A small network was shown many inputs. Here are its activations along a few directions, one row for each input.
In each table, some parts of the input vary, and every possible input appears once, in random order.
A made-up example of a description, with smaller parts first: ring(8) and (point or line(11) or (values(2) and line(6))).
Shared parts are said once, and a part with two or three values counts as separate values.
(in the rows, 100 means zero)

A family of inputs:
row 1: [107 144 115 93 96 102 106 86 61 110 84 128 119 150 112 131 92]
row 2: [115 108 101 54 121 100 111 108 74 102 75 136 122 132 106 92 112]
row 3: [130 126 68 108 89 89 102 102 39 112 96 116 89 112 131 123 44]
row 4: [61 61 80 146 46 63 42 111 103 154 94 92 83 99 109 59 57]
row 5: [99 111 111 80 147 101 93 127 94 87 98 64 98 93 56 89 82]
row 6: [46 75 117 151 44 83 55 90 138 140 104 112 139 94 102 66 116]
row 7: [107 98 120 135 128 98 102 98 141 46 103 104 97 65 107 140 129]
row 8: [89 117 109 113 138 99 119 114 118 85 119 94 122 68 60 109 118]
row 9: [130 96 116 116 135 75 149 108 142 96 106 132 96 57 101 44 126]
row 10: [130 89 73 99 135 63 129 130 80 129 122 97 70 95 103 53 59]
row 11: [91 106 113 123 126 105 95 97 115 63 128 90 128 98 102 157 118]
row 12: [105 91 78 118 128 87 83 119 79 77 118 70 72 103 111 150 60]
row 13: [114 103 110 103 133 82 142 108 116 114 132 118 127 90 95 61 116]
row 14: [124 97 112 70 143 85 115 120 92 117 110 88 103 115 91 40 79]
row 15: [126 135 108 79 96 109 89 95 51 100 84 105 122 132 119 110 66]
row 16: [104 103 73 108 139 81 106 135 83 99 110 74 66 73 68 102 61]
row 17: [100 140 87 115 89 143 102 97 118 78 122 121 127 125 120 150 105]
row 18: [38 78 128 132 53 78 45 96 124 154 83 104 112 136 90 68 106]
row 19: [85 45 101 97 38 115 125 46 133 97 91 71 53 33 88 87 164]
row 20: [132 134 111 125 89 101 121 80 101 78 82 151 114 73 127 113 113]
row 21: [133 98 93 39 122 108 95 115 65 91 75 113 125 114 113 71 85]
row 22: [81 120 119 94 147 94 110 119 104 97 99 86 96 111 49 110 108]
row 23: [68 53 95 83 36 122 116 45 107 116 117 57 84 66 84 104 154]
row 24: [82 109 123 103 135 99 86 103 101 76 107 81 101 141 92 158 108]
row 25: [117 133 94 127 91 136 109 98 144 59 97 135 95 91 125 133 115]
row 26: [78 47 98 47 45 123 90 58 85 119 95 26 61 91 80 84 116]
row 27: [107 106 120 85 142 77 132 114 101 127 111 110 100 133 84 62 106]
row 28: [139 97 97 85 114 99 128 103 115 70 72 159 117 56 122 75 132]
row 29: [123 104 91 73 112 105 121 102 89 89 97 145 148 89 117 91 122]
row 30: [115 141 104 113 87 108 114 80 75 97 106 137 146 107 122 130 103]
row 31: [105 110 115 126 140 92 127 114 144 67 94 108 91 35 66 93 128]
row 32: [57 68 121 116 53 85 29 104 114 143 83 81 115 119 97 47 79]
row 33: [101 100 117 89 134 106 70 112 91 65 107 58 104 123 99 137 82]
row 34: [62 68 123 164 46 76 63 91 163 121 79 126 107 60 107 49 127]
row 35: [111 134 91 80 97 144 77 113 94 80 100 89 103 150 117 130 69]
row 36: [83 38 59 76 37 102 104 66 73 130 107 37 28 71 91 97 94]
row 37: [60 57 106 63 46 116 107 50 94 130 95 49 57 108 73 106 143]
row 38: [91 143 97 95 98 137 93 103 104 90 100 112 100 168 110 151 94]
row 39: [114 125 51 110 91 125 90 119 82 92 112 101 70 130 129 143 46]
row 40: [138 90 55 68 114 87 108 124 53 103 86 123 92 94 125 84 64]
Question: What is each input in this table made of?
Answer: line(5) and (values(2) or ring(6))
Question: Changing only the line(5) part turns row 35 into row 38. The same change can be made to row 14. Which row results?
Answer: row 27
Question: Which other rows does row 26 become when the values(2) part takes its other values? List them by row number.
Answer: row 32
Question: Start at row 34 and move only the line(5) part, one step at a time. The first step leads to row 6. Which rows follow, in order?
Answer: row 18, row 32, row 4

A family of inputs:
row 41: [124 122 107 115 156 87 122 129 119 80 113 127 119 89 100 91 99]
row 42: [135 128 103 92 143 95 136 117 103 83 92 144 114 93 105 89 108]
row 43: [54 76 125 145 39 108 79 64 158 105 95 105 109 72 98 100 154]
row 44: [70 28 99 87 59 88 108 71 117 130 102 45 52 47 66 53 134]
row 45: [96 121 104 92 107 114 98 97 86 95 106 85 95 134 95 135 91]
row 46: [106 117 85 91 112 119 94 107 86 75 99 93 90 119 106 147 85]
row 47: [125 120 97 81 117 121 107 103 90 72 101 104 110 111 114 123 94]
row 48: [84 75 104 104 79 78 71 101 92 130 88 92 94 112 104 70 84]
row 49: [88 90 94 89 88 97 88 101 88 121 103 96 111 116 100 88 93]
row 50: [122 123 104 100 134 95 116 107 85 77 100 116 119 88 100 118 99]
row 51: [107 105 83 100 86 104 103 94 80 107 108 99 91 113 115 116 83]
row 52: [89 94 95 105 81 93 79 108 96 126 93 95 95 106 96 71 77]
Question: What is each input in this table made of?
Answer: values(2) or line(10)
Question: Start at row 41 and move only the line(10) part, one step at a time. The first step leads to row 42. Which rows follow, in order?
Answer: row 50, row 47, row 46, row 45, row 51, row 49, row 52, row 48

A family of inputs:
row 53: [94 139 119 120 123 120 96 103 120 65 108 112 125 121 100 155 114]
row 54: [109 118 84 65 127 113 94 114 54 95 109 66 85 148 95 139 59]
row 55: [138 156 103 108 128 129 132 97 109 44 100 154 134 98 128 157 122]
row 56: [83 76 80 85 82 105 80 96 75 112 108 43 59 112 88 117 73]
row 57: [58 58 120 120 32 114 95 50 150 105 95 86 92 57 90 94 168]
row 58: [100 130 102 112 95 92 54 125 78 120 85 137 140 159 130 93 52]
row 59: [67 95 115 140 77 111 81 85 142 83 106 88 98 85 93 133 127]
row 60: [94 78 107 119 124 69 103 119 123 110 106 92 90 66 78 57 100]
row 61: [74 40 85 65 38 107 94 62 83 134 96 41 52 84 84 79 113]
row 62: [164 138 95 87 174 86 153 132 91 72 99 157 124 80 113 80 95]
row 63: [61 76 100 128 23 83 52 86 101 162 87 112 109 123 119 58 84]
row 64: [152 135 68 54 132 122 129 109 43 74 101 107 93 126 122 140 67]
row 65: [85 41 111 99 79 71 117 85 131 132 94 90 84 38 75 20 141]
row 66: [121 121 111 99 168 78 118 137 102 92 107 115 116 102 85 79 87]
Question: What is each input in this table made of?
Answer: values(2) or (values(3) and line(4))
Question: Which other rows does row 60 become when the values(3) part takes its other values? List them by row number.
Answer: row 56, row 59

A family of inputs:
row 67: [135 105 83 59 149 92 121 125 62 95 102 89 87 107 94 89 69]
row 68: [127 106 85 75 166 83 121 136 70 94 114 75 78 103 80 95 62]
row 69: [66 102 70 77 45 129 32 91 34 127 102 36 72 193 114 165 30]
row 70: [101 59 92 71 78 89 121 83 91 129 95 83 77 71 88 50 117]
row 71: [86 85 108 131 49 87 84 85 125 127 84 141 122 83 121 58 118]
row 72: [123 133 95 113 93 98 92 110 87 105 86 161 137 123 140 93 79]
row 73: [84 91 115 109 69 120 114 65 132 85 100 101 102 74 96 118 154]
row 74: [102 133 111 130 156 78 83 145 106 95 109 116 123 126 95 102 64]
row 75: [138 107 79 52 123 99 129 108 53 106 97 104 92 112 107 85 77]
row 76: [110 59 82 76 58 93 122 75 90 126 88 101 77 60 107 50 117]
row 77: [73 90 121 131 112 104 105 92 150 73 117 72 87 66 69 127 139]
row 78: [109 138 107 112 156 115 113 117 112 51 119 93 103 106 88 162 100]
row 79: [73 84 124 133 94 77 75 109 136 118 95 108 117 89 90 61 110]
row 80: [65 85 125 148 112 68 75 120 144 117 107 95 108 86 76 67 103]
row 81: [77 86 119 126 69 83 84 93 127 129 91 124 122 95 103 58 118]
row 82: [121 138 101 90 113 131 121 90 95 64 102 121 117 114 115 153 115]
row 83: [117 137 105 97 139 124 113 106 103 52 107 106 112 109 102 156 107]
row 84: [113 134 105 107 113 93 92 117 89 108 93 144 137 134 121 92 79]
row 85: [110 132 110 114 138 87 83 134 97 96 97 129 132 129 108 96 71]
row 86: [80 89 119 116 95 113 105 81 141 74 104 86 97 69 83 122 146]
row 87: [93 90 104 114 49 124 114 57 131 83 93 118 102 63 115 119 154]
row 88: [97 58 97 78 104 82 113 100 100 117 100 68 72 66 74 54 108]
row 89: [148 106 68 58 103 103 130 100 51 104 90 121 93 101 126 86 77]
row 90: [131 138 91 96 93 135 122 82 93 61 95 138 117 103 134 153 115]
row 91: [30 56 84 94 2 120 24 67 71 149 99 17 56 154 96 131 68]
row 92: [90 59 99 93 122 73 113 111 109 116 112 54 62 63 61 59 101]
Question: What is each input in this table made of?
Answer: values(2) and (point or (values(3) and line(4)))
Question: Changing only the values(2) part turns row 91 into row 69. The same change can be made to row 70. Which row results?
Answer: row 75
Question: Which other rows does row 84 become when the line(4) part takes its other values? List them by row number.
Answer: row 72, row 74, row 85
Question: Which other rows does row 80 become when the values(2) part takes its other values? List them by row number.
Answer: row 74
Question: Which other rows does row 92 become when the line(4) part takes its other values? List them by row number.
Answer: row 70, row 76, row 88
